Each row has a name. After each piece below comes the name of the row it's from, unless a question asks for something else. Each question is about the rows just above it.

Columns, left to right: Z X W H G T R
sukin: [ 1.52  3.64  2.94  7.09 -8.16  4.77  0.00]
Ratu: [ 1.52  3.64  2.94  7.09 -8.16 -6.14 -6.83]
vone: [-3.58 -2.67 -7.31  4.63 -5.86 -0.27 -2.29]
tuv: [-4.96 -3.45  2.36  1.87 -1.49 -4.80 -5.07]
Vifo: [ 8.15  2.95  5.74 -2.19  6.75  4.68 -2.43]
fafev: [ 3.75  5.56 -0.98 -3.20  5.23 -2.72 -5.89]
mugis: [ 1.52  3.64  2.94  7.63 -8.16 -6.14 -6.83]
Which column holds this, read top down? [7.09 7.09] : H
which: [ 1.52  3.64  2.94  7.63 -8.16 -6.14 -6.83] : mugis
[ 2.94 -7.31  2.36  5.74 -0.98  2.94] is in which column, read top down? : W
Which column holds [ 2.94 -7.31] top down? : W
which: [-4.96 -3.45  2.36  1.87 -1.49 -4.80 -5.07] : tuv

Columns, left to right: V Y M D P
mugis: [-3.52  6.75 -3.69  1.57 -3.33]
tuv: [-1.74  0.00  9.72  0.60 -5.26]
sukin: [1.00 1.18 1.04 5.28 1.05]
Vifo: [ 4.20 -2.28  1.40 -4.83 -3.28]
dor: [ 1.52 -2.15  1.95 -1.53  0.21]
fafev: [ 0.33  4.79 -0.41  2.47 -3.12]
vone: [-6.60  1.67  3.42 -8.63 -4.17]
Which column holds [ 0.00  1.18 -2.28] top down? : Y
Which column holds this, read top down? [1.40 1.95] : M
which: [-3.52  6.75 -3.69  1.57 -3.33] : mugis
which: [ 4.20 -2.28  1.40 -4.83 -3.28] : Vifo

Columns, left to right: N J F A U
tuv: [ 1.29 -1.10 -3.46  6.30 -4.31]
nid: [-1.67 -0.32 -4.01 -7.29 -0.31]
Vifo: [-0.57  1.09 -0.64 -2.25  4.06]
bip: [ 1.13  1.13 -0.50  3.97  3.22]
dor: [-0.86  1.60 -0.49 -3.33  3.55]
dugo: [1.11 0.11 3.42 4.22 0.71]
sukin: [ 2.08 -2.24 -0.27  8.64 -8.71]
mugis: [-1.55  0.44 -2.13 -7.60  0.74]
vad: [-1.55  0.44 -2.13  3.01  1.17]
vone: [ 0.51  0.14  2.14  3.51 -0.80]
Ratu: [-0.86  1.60 -0.49 -3.33  6.61]
fafev: [0.99 1.20 1.99 2.77 5.22]
which: [ 2.08 -2.24 -0.27  8.64 -8.71] : sukin
Which column holds this, read top down? [ 2.14 -0.49  1.99] : F

Columns, left to right: Ditu Siboz Gomiz dele taze rur tuku Lefa Poten bokip
sukin: [-2.55  2.25  1.56 -1.85  0.28  1.56 -0.25 -2.51  2.49 -0.23]
dugo: [ 0.20  0.97  4.23 -2.18  5.47  4.25  5.80  0.25  1.76  6.26]
vad: [0.07 1.57 1.80 0.00 0.51 1.82 0.20 0.15 1.46 0.25]
tuv: [ 5.60 -1.89  5.81  4.90  0.18  5.75  2.99  5.87 -3.18  1.74]
Vifo: [ 3.33  4.00 -6.03  3.74 -0.18 -5.94 -4.75  2.97  2.92 -2.24]
Ratu: [ 0.68  5.96 -4.44  2.57 -0.21 -4.32 -3.13  0.23  5.42 -2.22]
dor: [-3.59  5.59  0.85  0.05 -0.30  0.90  0.54 -3.97  5.68 -1.01]
vone: [ 4.52  1.16 -0.45  1.32  4.00 -0.39  1.40  4.54  1.01  3.58]
mugis: [-3.01  3.43  4.63 -0.23  0.00  4.63  2.83 -3.12  3.59  0.35]
nid: [ 4.47 -0.21  2.54 -0.71  7.29  2.58  5.66  4.61  0.33  7.90]
fafev: [ 1.26  3.89 -1.28  4.44 -1.67 -1.26 -1.89  0.88  2.67 -2.41]
[-3.59  5.59  0.85  0.05 -0.30  0.90  0.54 -3.97  5.68 -1.01] is in which row? : dor
[-2.55  0.20  0.07  5.60  3.33  0.68 -3.59  4.52 -3.01  4.47] is in which column, read top down? : Ditu
Which column holds this, read top down? [-1.89  4.00  5.96  5.59] : Siboz
Which column holds this, read top down? [ 5.75 -5.94 -4.32  0.90 -0.39] : rur
Which column holds this, read top down? [5.68 1.01 3.59 0.33 2.67] : Poten

